Each row below holds a small network's activations on one record, seen along a few directions.
Here are examples, each followed by its value of one field, DED.
The word missing means that the record has no DED.
The largest differences between rows may come from other fields.
Random noise pushes rows far along 2 fixed directions. That doesn't count. These rows show it; they differ only by the noise:
116 299 -289 -139 -85 156 133 297 15 -116 -58 55 -321 242 156 -110 -58
13 354 -246 -37 -71 33 150 442 -40 -146 43 148 -206 295 416 -26 -231
313 -339 33 -336 652 229 -569 54 3 279 39 142 -128 -230 -76 -183 139
391 -206 -131 -412 394 373 -364 -66 82 191 -132 -13 -348 -147 -355 -275
 312

24 -109 -75 214 417 -71 -392 171 84 105 324 84 124 -39 302 6 -178 => fedub
57 154 -310 -160 -293 229 284 -303 135 -130 -413 -186 -236 56 -644 -263
 380 => deg
276 -421 22 27 310 246 -324 -29 -64 227 -74 8 -145 -150 -372 -104 76 => fedub
-229 285 -271 185 -288 -268 203 52 243 -206 -8 -119 231 190 457 123 -112 => det
-117 140 64 -11 -429 -22 523 -49 -270 -234 25 -107 -115 137 -75 -28 -17 => vigeg
-78 -13 295 204 -85 -218 152 526 -573 -134 7 107 44 236 142 271 -464 => sul
51 -58 -135 83 -25 20 -169 -487 481 126 -77 -209 186 -232 -18 -147 408 => mopim
32 145 -190 192 -314 282 290 69 12 -108 -231 -118 -255 144 -36 -67 -49 => vite
-112 -108 -93 42 -179 -49 51 -321 272 138 -102 -207 417 -102 -178 77 208 => det
-118 -301 115 129 -546 129 255 -293 10 115 -18 -54 400 58 -159 214 123 => kos
49 -75 49 -22 262 -138 -317 146 -155 73 117 234 23 -124 184 -20 -240 => kor
162 104 -260 -359 -274 268 147 -82 124 -178 -273 -332 -431 -59 -488 -148
 293 => riva
-171 -159 341 79 -42 -90 56 124 -388 -45 68 170 248 139 239 18 -182 => dasa
-55 647 -553 140 41 -283 204 409 122 -336 293 166 -201 142 886 -30 -398 => vula
-342 835 -289 275 -773 -216 863 417 -314 -635 55 -52 -316 635 653 126
 -307 => vigeg
20 -260 250 -66 63 155 -31 -51 -457 54 -193 -9 55 -11 -307 -113 53 => dasa
-167 76 130 85 -306 219 453 0 -366 -258 -192 -147 -269 207 -421 -160 -66 => risi
-153 156 -11 88 128 -282 50 281 -77 -73 128 119 308 -29 462 265 -346 => riva
65 365 -304 23 102 -129 -125 86 171 -215 36 90 -207 74 361 -115 -154 => kor
-362 375 222 400 -859 -10 891 435 -555 -446 -118 68 -66 624 -55 472 -404 => zit
-190 151 158 194 90 -164 216 396 -505 -308 177 83 -88 357 297 313 -536 => zit
78 267 -177 -232 -353 290 356 -369 107 -110 -371 -216 -358 48 -369 -230
 249 => nelus
204 -163 -4 -313 -140 440 135 -53 -124 33 -447 -302 -584 37 -898 -67 339 => dakef
-4 -251 432 142 236 -27 -60 235 -449 155 9 79 118 2 -74 70 -161 => nek
-54 385 -417 -174 -361 119 276 -91 176 -274 -240 -166 -440 290 -135 -220
 202 => deg
-60 -301 518 103 165 -254 -143 385 -525 123 226 199 356 36 121 361 -354 => sul
-2 117 -110 -64 390 -91 -251 365 109 -48 321 226 81 -5 579 -75 -250 => bepe
-37 -359 135 83 512 -382 -604 -47 295 312 132 29 346 -324 302 41 -65 => metaz
238 -17 -156 -372 334 303 -275 -562 270 42 -284 -186 -333 -322 -393 -357
 490 => nelus
25 45 -155 146 -6 14 60 68 135 -21 28 38 -177 89 455 -42 -189 => vite
-91 -321 409 102 68 -85 -26 -347 -136 167 119 140 442 -312 -142 112 312 => vigeg
-124 254 -277 366 105 -281 61 308 42 -232 358 143 141 193 883 160 -376 => govi
181 44 -406 94 -193 150 169 -111 252 -40 -147 -112 -264 20 -341 -183 248 => fedub
126 -95 -33 -171 289 54 -283 222 -41 123 166 190 -26 -35 194 -63 -14 => bepe
36 213 -126 -124 -500 273 558 94 -120 -123 -373 -300 -451 323 -634 88 96 => dakef
10 -412 300 125 21 23 -309 -209 111 355 -119 -2 466 -359 -47 35 134 => sar
1 155 10 -161 -266 249 206 -271 -13 -62 -292 -86 -148 -55 -313 -130 206 => nelus
-298 185 -140 190 -568 -182 367 24 204 -183 -21 -166 352 124 152 101 -85 => det
87 -46 236 21 -101 -63 72 293 -424 -138 -41 -70 -145 202 -123 114 -254 => sul
147 -247 44 -175 339 97 -437 64 -198 179 -42 145 -185 -181 -159 -84 1 => kor
-54 -442 499 11 230 -47 -165 32 -120 236 70 116 263 -142 -185 253 -92 => dakef
61 -380 203 -71 -96 101 -266 -302 205 352 -128 -76 282 -360 -172 -44 318 => sar
-127 -543 603 21 323 193 -135 1 -643 268 -34 109 115 -48 -393 76 -84 => risi
-52 -65 -151 137 -115 -88 -74 -447 422 164 23 -230 286 -230 8 -149 330 => mopim
158 350 -479 -72 170 21 77 33 137 -95 88 38 -256 -56 225 -98 -52 => vula
74 -269 197 -30 466 -108 -392 123 16 238 314 335 356 -138 334 61 -147 => bepe
12 381 -301 -46 -89 -94 166 175 90 -298 -59 -169 -164 96 229 1 -143 => riva
-202 -305 210 189 -62 -357 -161 -216 348 388 79 51 639 -262 2 226 79 => metaz
96 -81 12 -173 311 175 -243 -204 -194 -5 -105 -124 -81 -46 -224 -211 236 => dasa
87 -679 505 -201 441 262 -347 10 -523 86 17 -19 -141 -223 -680 51 78 => zit
-66 158 78 175 239 -250 27 278 -161 -111 160 46 -23 157 438 5 -239 => nek
43 631 -459 -81 -513 -50 368 10 101 -228 -136 -30 -139 188 231 -218 40 => kasel
-33 -457 176 146 -26 174 -158 -218 76 59 13 -45 439 -202 -109 10 104 => kos
174 -116 -174 -37 -11 209 -79 9 -27 -23 49 -58 -271 81 42 3 111 => govi
-39 -577 608 50 527 229 -265 60 -693 199 -116 120 39 -129 -396 -1 -146 => risi
374 59 -428 -421 231 106 -315 -557 502 103 -122 -118 -167 -336 -203 -524
 627 => kasel
-56 -61 -41 76 74 -287 -218 -123 371 197 29 -121 213 -100 142 53 -29 => metaz
455 -81 -415 -429 756 134 -494 -229 285 107 102 -21 -535 -329 72 -306
 215 => vula
-169 -381 136 238 107 -50 -147 52 -94 13 168 67 488 -124 287 96 -204 => kos
-149 346 -147 88 -25 -75 89 108 83 -276 -60 61 11 233 309 -41 -174 => deg
-199 -35 -46 290 202 -358 -243 -107 270 138 241 43 453 -177 658 43 -59 => mopim
61 396 -404 -31 32 -175 54 319 273 -99 289 171 -103 210 624 -95 -63 => missing
-30 -177 -54 196 509 -174 -400 203 18 47 435 206 218 -83 718 142 -172 => govi
-59 135 -6 178 -612 35 221 -139 233 -2 -189 -192 191 42 52 -6 64 => sar
69 218 -257 -72 496 -374 -411 -93 358 73 257 255 277 -224 861 -209 -37 => kasel
-3 -102 -191 166 188 26 -62 -41 134 75 11 15 9 -176 160 -103 24 => vite
75 -255 381 51 -25 124 115 -43 -267 157 -132 -38 16 39 -441 26 98 => nek

Here are new rows. What is DED for each?
330 -528 181 -31 540 268 -553 -193 -23 209 79 30 81 -270 -123 11 154 => govi
292 225 -368 -305 65 228 -8 53 94 -39 -49 -76 -419 212 -59 -160 112 => bepe
235 -248 -228 -256 -52 156 -133 -694 595 140 -307 -356 36 -256 -527 -199
 659 => det
8 -577 524 23 264 105 -163 -219 -286 152 -7 115 219 -247 -606 224 229 => zit
-89 -34 417 189 -186 -52 160 53 -135 62 90 39 203 133 -7 135 -29 => nek
43 -253 -170 33 289 146 -250 -105 158 188 15 -43 -115 -237 46 -160 188 => vite
214 -87 63 -174 -10 372 99 -254 -238 -200 -248 -274 -501 113 -828 2 237 => zit
-220 -256 258 436 176 -306 -262 159 201 164 513 362 620 -134 575 213
 -292 => fedub
-250 187 -136 328 -322 -364 187 154 250 -4 -77 -85 258 78 240 115 -169 => metaz
271 -246 3 -182 216 148 -285 -244 30 201 -181 64 -143 -242 -406 -169 167 => kor
-242 183 -28 -9 -485 19 367 -212 126 -97 -46 -46 157 159 -219 -8 18 => deg
98 -125 -198 -46 -417 158 158 -703 598 152 -222 -365 109 -296 -529 -302
 618 => mopim
-121 153 -241 128 -343 -128 161 -477 488 94 31 -195 237 -31 137 11 287 => mopim
-196 248 -74 43 409 -229 -154 77 -37 -92 130 175 47 -76 679 -28 -275 => nelus
-114 -65 22 -8 528 -213 -378 76 -4 2 142 188 155 -56 412 -60 -209 => deg
-133 -105 6 220 -29 37 62 141 -115 159 93 64 97 45 275 115 -203 => vite
65 159 -341 -84 -393 103 158 -370 486 -157 -297 -365 -39 53 -242 -103
 404 => det
117 611 -504 -178 -504 -9 325 -147 260 -232 -160 -80 -305 264 212 -237
 130 => kasel
-74 53 84 113 103 -26 89 203 5 -95 -86 -37 9 43 -39 125 -117 => dakef
69 -356 391 -55 303 -61 -332 171 -344 87 137 -25 98 -159 -272 79 -106 => sul
-203 -281 655 335 125 -367 -128 430 -456 105 255 356 555 26 360 480 -448 => sul
29 -244 374 37 -32 -56 25 247 -497 98 -17 25 100 100 -258 260 -157 => sul
-26 -285 276 -183 -229 246 14 -323 -276 171 -133 -65 74 -36 -541 -89 381 => dasa
